These are the activations of a small neural network, seen along a few directions. Each row is one input.
In each table, some parts of the input vary, and every possible input appears once, in random order.
Descriptions start from the smaller parts, as in this example, which fits no table here: one of 3 separate values, together with either a single point or one of 9 places around a ring or (one of 5 places around a ring, together with one of 6 places along a line).
Shared parts are said once, and a part with two or three values counts as separate values.
In the rows, zero is written as 128.

Other details of the inputs vary at random and push rows far along two fixed directions, the same in every table; ignore that.

A family of inputs:
x1: [152 100 136 118  80 116 144 154 150 117 130 103  84 123]
x2: [ 96 227 118 157  97 233 126 125  95 135   8 184 126 172]
x3: [131 160 137 131 220  69 141  78 136 146 178 131 186 157]
x4: [102  58 114 126 110 146  98 196 125  91 147  78  99  72]
x5: [142 194 132 155 114 190 103 122 104 131   6 201  84 208]
x6: [128 118 145 125 204 131 154  87 135 145 166 173 195 141]
x7: [145 128 131 129 176  98 200  36 165 155 164 151 185 149]
x8: [146 133 137  96 144 103 179 111 109 143 154 122 148 137]
x9: [114 138 112 106 204 114 162  91 124 120 152 166 176 134]
x10: [150  83 144 134  73 129 137 152 145 122 127  91  90 116]
x11: [127  87 150 146  78  92  90 189 156 119 173  12 101  54]
x12: [134  82 111 109  96 113  90 191 113 111 122  87  73  98]
x13: [108 236 140 200 134 191  70 134  91 158  15 173 121 203]
x14: [151 117 134 124 182 107 159  57 130 136 134 164 167 180]
x15: [143 142 128  94 138 115 165 115 103 123 173 136 158 125]
x16: [105 117  99 104  99 131 133 161 144 106 137  98 116  86]
x17: [117  92 134 144  72  80  81 182 158 119 158  24 111  55]
x18: [127 175 118 172 100 199  85 147 126 127  10 179  61 177]
x19: [139 144 119  94 135 107 160 111 109 126 164 142 161 122]
x20: [156 142 139 121 182 102 210  50 164 148 171 154 165 155]
x21: [108 224 130 185 111 175  54 171 103 137  26 150  86 179]
x22: [133 129 121 105 131 112 156 103 103 130 166 133 177 120]
x23: [ 85  81 186 133  55  86  63 140 148 116 207  58  56  52]
x24: [121  74 120 123 109 133  84 199 151 105 152 106  94  79]
x25: [133  92 115 112  93 130  87 201  99  93 145 103  84  86]
x26: [ 96 175 113 169  94 206  63 161 116 137  14 196 111 158]
x27: [138 108 126 134 198 107 163  51 151 141 151 159 173 162]
x28: [156 134 133 111 189 100 163  63 135 131 132 174 154 181]
x29: [138 107 114 132  93 114 141 136 175 124 130 108  89 105]
x30: [121 141 139 141 211  74 135  76 132 152 183 120 202 156]
x31: [127  89 116 112  72 137 105 192 167 110 161  77  93  66]
x32: [155 122 136 104 141  85 186  83 154 134 153 141 145 149]
x33: [145 125 124 123 205  98 169  54 156 135 151 170 160 163]
x34: [106 213 113 161 123 200  84 139 116 140   8 227 116 176]
x35: [136 120 129 109 135 101 168  99 109 148 145 119 165 134]
x36: [148 142 135 103 190 115 159  92  94 143 139 156 154 162]
x37: [134  40 127 146 104 132  98 169 157 109 143  77  74  95]
x38: [129  95 107 112  91 121  83 196 105  95 137 109  88  86]
x39: [140  52 128 144  62 131 121 174 174 115 150  54  67  73]
x40: [149  72 139 135 111 133 109 148 131 114 121 108  90 133]
x41: [118 133 122 105 210 120 169  93 120 118 166 158 176 135]
x42: [135 150 145 122 165  54 152  94 157 141 188  88 172 105]
x43: [135  72 130 119  57 129 116 195 112 121 134  55  81  82]
x44: [140 137 136 119 175 133 148 100  82 130 152 167 172 144]
x45: [ 86 199  98 153  68 212 102 149 107 127  11 162 112 146]
x46: [128 196 131 158 117 203 102 133  63 149   7 186 103 191]
x47: [ 64 201 168 190  85 178  32 124  91 142  56 189  53 176]
x48: [122  93 106 112  69 127 101 187 172 114 149  86  96  64]
x49: [154 132 143 118 162  94 198  43 143 150 146 159 184 170]
x50: [128 112 125 108 153 111 161  87 163 144 184 129 192 107]
x51: [137 107 140 109 157 125 168  95 159 141 195 118 183 106]
x52: [144 149 139 108 156 127 179  83  93 137 169 151 187 139]
x53: [ 94  56  99 123 104 129  91 192 133  91 145  80 106  71]
x54: [131 117 119 114 154 116 130 117  94 122 156 148 164 127]
x55: [138 128 126 115 181 111 152  83  94 147 133 150 170 160]
x56: [131 140 148 134 113  88 114 155 149 127 163  60 119  90]
x57: [123 205 115 139  64 179 109 157  87 144   6 166  85 167]
x58: [107  86 104 103  75 136 121 199 145  90 158  59  88  62]
Each input here is: one of 2 separate values, together with either a single point or (one of 4 places along a line, together with either a single point or one of 6 places around a ring).
- Which other rows does x12 become when the place on the ring of 6 takes its other values? List them by row number. => x9, x28, x33, x34, x38

A family of inputs:
x59: [127 143 141 109 171  96 163  79 121 140 176 144 175 135]
x60: [120 177 141 154 153 154 134  85 120 150  88 167 156 172]
x61: [120 159 122 156 116 149  96 149 119 133  73 131 115 144]
x62: [135  95 144  97 161  70 166 106 142 129 228  85 171  94]
x63: [123  77 121 127 115 109  89 183 135 106 153  87  93  93]
x64: [115 147 133 136 145 132 135  95 134 138 131 154 145 138]
x65: [129 168 131 150  94 150 113 137 132 135  76 138  99 145]
x66: [147 141 116 115 134 153 166 109 119 131  85 169 131 159]
x67: [146 130 143 127 170  96 163  77 136 148 157 130 163 151]
x68: [127 153 140 137 132 131 126 117 108 142 116 129 143 143]
x69: [120 156 132 140 108 155  96 145  95 130  87 148 101 142]
x70: [137 138 137 133 137 128 125 111 123 131 118 148 119 153]
x71: [139 133 112 108 127 148 160 123 102 121 114 153 143 135]
x72: [119 142 121 139 106 136  99 161 138 122 109 108 109 111]
x73: [119 138 140 139 145 144 120 109 123 130 118 154 132 148]
x74: [136  54 106 107  86 138 123 179 142 104 145  99 102  81]
x75: [114 102 116 127 101 114  93 173 145 110 137  93 100  93]
x76: [131 116  97 117 105 160 124 169 123 112  94 132 108 125]
x77: [140  98 137 106 162  72 164  87 153 130 201 113 154 119]
x78: [116  93 130 135  92 124 106 166 154 117 155  79 100  81]
- What is each input in this table made of? => one of 4 separate values, together with either a single point or one of 4 places along a line
- Changing only the choice among 4 separate values turns x68 into x67. The same change can be made to x71. Which row results? => x66
- Which other rows does x63 become when the choice among 4 separate values takes its other values? List them by row number. => x69, x70, x73
- Which other rows agree with x63 in the choice among 4 separate values? List them by row number. => x61, x72, x75, x76

A family of inputs:
x79: [132 136 108 155 110 172  95 163 129 123  42 146  87 149]
x80: [139  43 102  87 151  89 127 175 133  95 213  80 142  68]
x81: [126 194 156 170  78 160 112 111 137 151  65 143  96 156]
x82: [112 171 104 139 102 156  98 169 111 123  80 133 119 124]
x83: [119 146 144 119 115 102 115 144 111 132 158  87 128 103]
x84: [104 140 135 138 161 117 123 110 142 136 156 130 160 122]
x85: [137 103 140 141 161 128 143  90 132 136 132 150 134 157]
x86: [143 129 137 117 178 124 176  60 156 139 151 173 155 157]
x87: [113  85 120 121 143  89 108 161 148 115 190  65 138  77]
x88: [146 119 148 124 173 118 174  56 135 142 155 168 147 164]
x89: [140 121 150 129 102  96 140 106 146 137 149 100 123 121]
x90: [100  90 143 148  80 112  63 191 137 121 158  53  93  69]
x91: [127 125 137 109 181 110 150  79 102 131 165 169 167 150]
x92: [135  59 114  84 139  80 130 171 130  94 213  77 127  68]
x93: [111 179 147 137 126 124 118 103 106 148 120 142 144 138]
x94: [119 165 150 134 190 101 138  83 115 154 161 126 188 142]
x95: [113 121 139 137 163 133 112 112 109 130 140 150 144 147]
x96: [143 126 123 113 149 132 162  83 138 134 114 177 136 158]
x97: [134 105 141 150  98 107 105 155 149 127 132  62 104 103]
x98: [144 123 107 121  84 150 121 172 126 114  73 136  74 132]
x99: [129 203 140 149 134 157 154  66 151 153  82 183 138 177]
x100: [148 129 112 117 146 106 168 111 150 134 141 123 155 136]
x101: [136  71 153 141 112  82 123 131 169 129 191  56 123  88]
x102: [117 146 127 165  91 158  99 139 157 133  74 126  97 137]
x103: [109 148 110 149 124 169  72 174 109 116  64 145 106 136]
x104: [117 102 122 137 128 141  77 171 104 113 118 110 105 122]
x105: [112 110 121 135  62 126  67 213 116 113 130  55  87  76]
x106: [155  94 101  57 113 150 243 109 126 127 159 132 186 104]
x107: [149  86  95 118  97 147 117 185 136 111  91 121  87 117]
x108: [114 162 119 127 138 155 118 118 108 123  91 183 135 147]
x109: [108 130 151 139  96 114  95 151 134 134 161  87 109  90]
x110: [139 122 129 142  71 123 112 168 136 125 109  80  98 114]
x111: [141 120 126 129 176  93 163  92 163 138 160 112 165 134]
x112: [149 152 131 128 126 148 146 114  98 135  77 172 108 176]
x113: [138 112 133 129 191 122 163  71 153 138 146 163 164 157]
x114: [161 115 127 111 187 117 181  78 112 141 140 169 166 172]
x115: [145 177 152 132 115 113 154 101 124 146 113 124 133 152]
x116: [141 130 127 148 149 149 126 115 113 135  84 154 119 169]
x117: [109 149 132 139 180 145 122 102 122 132 120 177 163 154]
x118: [125 109 123 116 101 134  91 180  93 105 126 109  89 112]
x119: [107 126 133 143  98 158  81 160 109 116 106 139  84 125]
x120: [131 102 115 115 135 133 106 159  96 113 137 125 125 124]
x121: [ 99 183 119 146  85 163  90 149 116 128  65 152 102 130]
x122: [127 172 121 143  85 155 124 116 144 136  62 155 102 153]
x123: [151 127 129  96 158  71 196  85 156 134 185 114 163 128]
x124: [116  92 131 112 149 110 125 132 145 112 188 122 134  97]
x125: [132 133 124 146  74 175 102 142 108 125  42 165  66 160]
x126: [105 208 138 144 150 152 132  85 127 149 102 183 154 156]
x127: [128  67  88  68  90 148 186 171 106  98 187  83 167  42]
x128: [124 142 126 103 156  89 154 116 126 127 183 112 163 108]
- Changing only one part turns x117 into x113. The same change can be made to x91. Which row results? => x125
- What is each input in this table made of? => one of 2 separate values, together with either a single point or (one of 4 places along a line, together with one of 6 places around a ring)
- Which other rows does x119 become when the place on the line of 4 takes its other values? List them by row number. => x109, x124, x126
- Which other rows does x88 become when the choice among 2 separate values takes its other values? List them by row number. => x119
